A small network was shown many inputs. Here are its activations along a few directions, one row for each input.
In each table, some parts of the input vary, and every possible input appears once, in random order.
A made-up example of a description, with smaller parts first: values(3) and (point or ring(9) or (ring(5) and line(6))).
Shared parts are said once, and a part with two or three values counts as separate values.

Other details of the inputs vary at random and push rows far along two fixed directions, the same in every table; ignore that.
These rows show it; all are for the same input, with only those details redrawn:
[ -4 -14  -3 -35  -2 -33 -26   7  34   1  -9  -1 -14]
[-28 -41  17   9 -24   9 -21 -22   8  39  23 -80  15]
[ 23  50 -28  -6   3  -3   7 -16  -8 -28 -22  57   7]

A family of inputs:
row 1: [ 13   9  22  62  24  55  38   0 -42  14  13 -10  24]
row 2: [ -6 -29  22 -20  18 -25   4  50  13  -6   4   5 -33]
row 3: [ -5 -28  22 -21  20 -29   2  49  10  -5   3   3 -29]
row 4: [ -2  23  -8  38 -20  39  12 -45 -34  11   9 -22  36]
row 5: [ -2 -16   0 -33  -5 -30 -28   8  35  -1 -11   1 -16]
row 6: [ -2 -20  -5 -32 -10 -23 -25   9  39  -3  -8   3 -22]
row 7: [ 21  34  -9   8  21   7  39  27 -28 -36  -9  65 -14]
row 8: [ -7  10  10  50   6  41  42  -3 -58   6  25 -16  21]
row 9: [ 20  46 -33  -6  -2   3  10 -16  -6 -30 -21  61   2]
row 10: [ -6 -16  -6 -33  -2 -31 -26   8  35   0  -6   1 -16]
row 11: [ 40  47 -19   8  22  12   3 -12   8 -21 -35  66   7]
row 12: [  1  21  -5  42 -25  46  12 -43 -31   7   8 -17  32]
row 13: [ 16  34 -12   5  24   3  40  25 -30 -34  -7  64 -11]
row 14: [ -5  12  13  48   6  39  42  -4 -59   6  23 -18  23]
What is each input in this table made of? -> values(2) and (point or ring(6))
Changing only the values(2) part turns row 9 into row 13. The same change can be made to row 10. Which row results? -> row 8

A family of inputs:
row 15: [ 10  31 -19  37  -7  36  12  -7 -26 -24  -2  49   2]
row 16: [ 10 -26  17 -26  -9 -30 -31  20  24  -3   4 -11 -14]
row 17: [ 14  42 -43 -10  30 -15  -3   3   5 -39 -16  78  -3]
row 18: [ -8  -5   4  14 -28  19  37 -16 -25  11   6 -42  12]
row 19: [ 16  54 -27 -15  29 -20  -7  -9  12 -24 -29  81   5]
row 20: [ 15  60 -22 -26  26 -26  -7 -10   1 -28 -37  72   9]
row 21: [  8  -7  -6  29  -7  36  16 -17 -11  22  15 -36   5]
row 22: [-19   7  -4   7 -23   5  25 -13 -37   9  39 -40  19]
row 23: [ 35  44 -34 -23  11  -5  37  16   8 -42 -18  71 -31]
row 24: [-15   5  -2  18  -8  -1   1 -31 -33  11  11 -43  33]
row 25: [  2 -40  -7 -16  14  -4 -22  16  51   8  -9  -5 -17]
row 26: [ 17  32 -22   9  -1  28  26 -23 -33  -9 -28  38  18]
row 27: [-11 -33  19 -28  -6 -22 -38  11  20  -4 -14  -3 -13]
row 28: [-17 -17   9  35 -24  33  -3 -18 -25  13  13 -14  11]
row 29: [-18 -11  14  23 -27  27  -4 -19 -35  10   4 -22  16]
row 30: [ -6 -25  17 -34 -26 -31  -6  33  15  -9  17 -11 -29]
row 31: [-27  -9  18  16 -37  29  14 -14 -36  -1  13 -24   9]
row 32: [-10  -2  10 -31   9 -51 -29   3  30  10 -10 -23  -1]
row 33: [  3 -28   3 -41 -13 -26  10  27  27   5   7 -17 -24]
row 34: [ -8   5  -8  26   3  17  -3 -27 -20  12  29 -40  19]
row 35: [ 18  -7   1  19  -9  27  10 -23 -13  22  10 -38  28]
row 36: [  1  -2   7 -33  11 -44 -30   9  34  15   6 -20   0]
row 37: [-14 -16  -8  28 -17  47  30  -9  -5  12  19 -27   4]
row 38: [-13  40 -30  10  -4  13  34 -18 -40 -22   7  43  12]
row 39: [-29 -16  -1 -42 -11 -53   0  20   7  -6   8 -22 -19]
row 40: [ -2  -2   4 -23  20 -33 -32   7  43  11   8 -20 -14]
row 41: [ -4 -39 -10 -17   7  -6 -13  23  44  12  -5  -3 -26]
row 42: [ -1 -36   5 -36   7 -17 -23   6  32  10 -24  -9  -7]
row 43: [-25 -38  14 -25 -21 -18 -12  26  23  -8   7   5 -33]
row 44: [-15 -12  -2 -16  20 -24 -36  10  50  12   3  -7  -9]
row 45: [  2  -4  12  26 -30  20   3 -10 -32  11  23 -30  14]
row 46: [  2   0  14  20  -4  36   0 -35  -1  30 -14 -32  32]
row 47: [  4 -24  49  57  55  25  35  34 -43  28  18 -21  17]
row 48: [ -6  -3  23  39 -14  37 -15 -28  -2  19   4 -17  23]
row 49: [ 47  53 -10  16   7  24  21 -25  -7  -1 -18  26  28]
row 50: [  0 -42  -1 -24  10 -12 -22   7  43  14 -16  -1 -12]
row 51: [-11  43 -35  18  -1  20  34  -9 -31 -27  14  39   7]
row 52: [ -6 -19  29 -25  -3 -21 -42   8  35   5 -20  -4 -10]
row 53: [-22 -30  -6 -28  13 -33 -32   5  26   7   2  -2  -6]
row 54: [-16 -41   0 -33  -7 -13   3  20  35   7  -3  -2 -27]
row 55: [-17 -25  19 -31 -28 -38  -5  27  11 -14   0 -15 -30]
row 56: [ 17  42  -8  22 -18   9  19 -14 -45 -26 -16  34  10]
row 57: [ 10 -11  23 -12   4 -17 -37  15  48   3   0 -12 -25]
row 58: [-24  -2  -2  13  -4  13  -7 -34 -33  14   9 -32  35]
row 59: [ -9 -39  13 -17  -4 -17 -38  13  31  -1  -6   6 -17]
row 60: [ -7 -42  -4 -25   3 -13 -14  14  35  17 -12   1 -21]
row 61: [ 35  27  16   9  77 -10  40  67 -30 -30 -21  78 -16]
row 62: [ 30  42 -19  34  16  45  15 -23   9  -3 -21  38  20]
row 63: [-21 -17  -4 -35  -1 -54 -17  14   7   4  -1 -20 -13]
row 64: [  3 -11  30 -20  -7 -35 -34  11  35   2 -18 -16 -12]
row 65: [-39   0  -2   5 -20  13  19 -21 -41   7  21 -32  20]
row 66: [  3  -6   9  31  -1  42   0 -34  10  34  -6 -24  28]
row 67: [-22 -15  -7 -35   0 -36  -3  23  20  -6  26 -19 -33]
row 68: [-17 -35   5 -44 -10 -19   3  19  24   3 -12 -10 -23]
row 69: [ 21  50 -26   9   7   1  14 -24 -38 -16   5  26  31]
row 70: [ 19   7   8  33   3  40   4 -28  12  28   6 -40  16]
row 71: [ 41  44 -19  -6  14  -8  -5   9   4 -49 -20  75 -20]
row 72: [-10 -17  -6 -38   1 -47 -18  19  11   9  16 -17 -11]
row 73: [  0  -7   1  21 -18  18  19 -21 -24  21  -3 -40  18]
row 74: [-23 -12   6  36 -30  41  15  -3 -17  -3  29 -20  -1]
row 75: [ 11  -7  -2  18 -16  25  18 -16 -20  26  13 -36  19]
row 76: [ -4   0  17  47 -10  44 -15 -19   7  14  11 -21  18]
row 77: [ 13  11  26  30 -19  24  -9 -21  -9  17  14 -34  26]
row 78: [-28 -30  -9 -29   6 -35 -24  12  18  11   6   0 -15]
row 79: [ -6 -19  47  50  47  30  43  44 -49  18  23 -26   8]
row 80: [ 24  41 -15  30  -8  26  15 -10 -32 -25   2  37  -3]
row 81: [ 15  -7  -3  30   0  38   8 -24  -3  18  11 -38  13]
row 82: [-14   5 -12  25  -4  15   6 -19 -27  16  32 -38  10]
row 83: [-11 -39  55  -9  56 -19  25  81   2   1  14  -7 -34]
row 84: [  5  47 -36 -32  17 -30   4   0 -21 -34 -29  77  -2]
row 85: [ -8 -15   6  44 -13  42 -11 -16  -9   5  16 -20  14]
row 86: [ -1 -26  19 -23 -11 -37 -30  14  19  -8 -12 -14 -15]
row 87: [ 47  56 -15 -18  19 -19  10  -5  17 -26 -53  64   1]
row 88: [  8  43 -46 -12  23 -17   5  11  -2 -35 -13  81 -12]
row 89: [ 15  44 -12  23 -17  27  33  -4 -33 -36  11  36 -10]
row 90: [ 43  42 -26 -22  17 -21  14  -1   2 -36 -48  66  -2]
Changing only one part turns row 81 into row 23. The same change can be made to row 50. Which row results? -> row 54
Changing only one part turns row 20 into row 58. The same change can be made to row 40. Which row results? -> row 34
What is each input in this table made of? -> line(4) and (point or (values(3) and ring(6)))
Which other rows does row 48 become when the line(4) part takes its other values? List them by row number. -> row 28, row 43, row 59
Which other rows does row 62 become when the ring(6) part takes its other values? List them by row number. -> row 46, row 49, row 66, row 70, row 87
Start at row 22 and move only the ring(6) part, one step at a time. The first step leads to row 67. Which rows follow, in order? -> row 51, row 38, row 65, row 39
Which other rows does row 78 become when the values(3) part takes its other values? List them by row number. -> row 28, row 60

A family of inputs:
row 91: [-13 -14   6 -59   2 -67  -6  35  15 -19  -4  -1 -31]
row 92: [ 35  33  -2  -1 -13   7  24  20 -31 -47 -32  83 -14]
row 93: [-55 -26 -33 -54  -3 -56 -18  30  17 -18  24  18 -38]
row 94: [  9  30 -16  35 -41  52  21 -60 -27   0  -2 -19  33]
row 95: [ -5  -2   1 -51  18 -72 -28  31  25  -2   7   2 -23]
row 96: [  4 -12  -7 -56 -16 -39 -32   3  63  -4 -22   5 -32]
row 97: [ 10  23   0  57  13  62  48 -10 -38  13  17 -18  25]
row 98: [ 11 -46   3 -45  13 -30  12  59  32  -1 -11  13 -45]
row 99: [-23 -62  29  12  36  18  -7   5  15  58  16 -71  18]
row 100: [ 13  23   2  59  15  57  45 -16 -32  14  24 -14  32]
row 101: [  2  17  23  57   9  56   4 -34 -48  10  -6   1  49]
row 102: [ 20 -12 -18 -43   2 -42 -58  -1  70  -2 -17   4 -22]
row 103: [ 21  49 -26 -25  -7 -26  37   9 -48 -43 -18  66  -1]
row 104: [-35   6 -15  59 -29  66  18 -24 -52 -12  32  15  13]
row 105: [  8 -20  27 -26  12 -38 -42  40  45  -7  -7  20 -35]
row 106: [  6  -9 -11 -52 -11 -38 -38   9  67  -4 -21   4 -26]
row 107: [ 32  57 -39 -18  18   2 -12 -39  10 -17 -49  73  25]
row 108: [ 39  45 -42 -22 -28   2  17 -20  -5 -36 -39  71  -1]
row 109: [ 34  47 -18   1  33  10  46  19  -8 -30 -19  70 -17]
row 110: [ 20 -29   0 -27  48 -35 -21  47  53   2  -1   7 -36]
row 111: [ 17  69 -23 -15  14 -25  24   8 -32 -41 -14  59   3]
row 112: [ 35  40 -20   0  29  10  50  22 -12 -36 -22  69 -16]
row 113: [-35 -31  27  -1 -12 -20 -11  -2  -6  32  42 -84  17]
row 114: [ 44  52 -24   9  46   6  29  17  -1 -20 -11  72  -7]
row 115: [-41 -40  24  -7  12 -18 -22 -12 -15  46  21 -79  31]
row 116: [-15  35  -5  44  10  17  19 -42 -65  17   3 -19  55]
row 117: [-11 -52  44  31  -7  13 -42   4  11  27  25 -68   1]
row 118: [ 29  50   5   5   3   6  16  11 -17 -45 -27  80 -16]
row 119: [  4  15  -2  63  34  54  35 -26 -37  28  -2 -10  43]
row 120: [-22 -62  50  15 -36  15 -10  12  -4  22  17 -64 -10]
row 121: [-31   2 -39  55   1  71  47 -18 -43   3  41   5  12]
row 122: [-10 -19   5 -61  -5 -68  -4  35  10 -16  -5   2 -32]
row 123: [  0 -31  30 -35  -4 -34 -21  45  34 -22 -17  17 -44]
row 124: [-61 -59 -28   1 -47  21 -32 -35  28  29  39 -62  -3]
row 125: [  4  33 -20  45 -12  47  -2 -72 -19  25 -18 -12  56]
row 126: [ 12  25 -18  33 -48  50  24 -60 -32   3  -4 -16  33]
row 127: [-24 -34  18   7  -1 -20 -28  -5  -9  32  39 -88  13]
row 128: [-14  -7   8 -59   5 -68 -10  33  18 -12  -1   1 -32]
row 129: [ 12   9   0  50  -3  59  61 -12 -50   9  12 -13  19]
row 130: [-21 -48  53  24 -18  13 -25   8  14  27  28 -65   4]
row 131: [ 14  -6 -13 -48  -4 -43 -50   1  71   6 -14   7 -23]
row 132: [-24 -48  50  22 -20  17 -23  14   8  26  21 -68  -4]
row 133: [ 39  65 -36 -10  -6  -1   0 -28  18 -32 -28  68  10]
row 134: [-31 -56  49  29   0  10 -35  -2   9  41   3 -61  15]
What is each input in this table made of? -> values(4) and (point or line(10))
Changing only the values(4) part turns row 101 into row 107. The same change can be made to row 105. Which row results? -> row 131
Changing only the values(4) part turns row 97 into row 106. The same change can be made to row 129. Which row results? -> row 126
Start at row 103 and move only the line(10) part, one step at a time. The first step leads to row 122. Which rows follow, in order? -> row 91, row 128, row 111, row 113, row 95, row 127, row 116, row 115
Which other rows does row 112 become when the values(4) part takes its other values? List them by row number. -> row 91, row 94, row 123
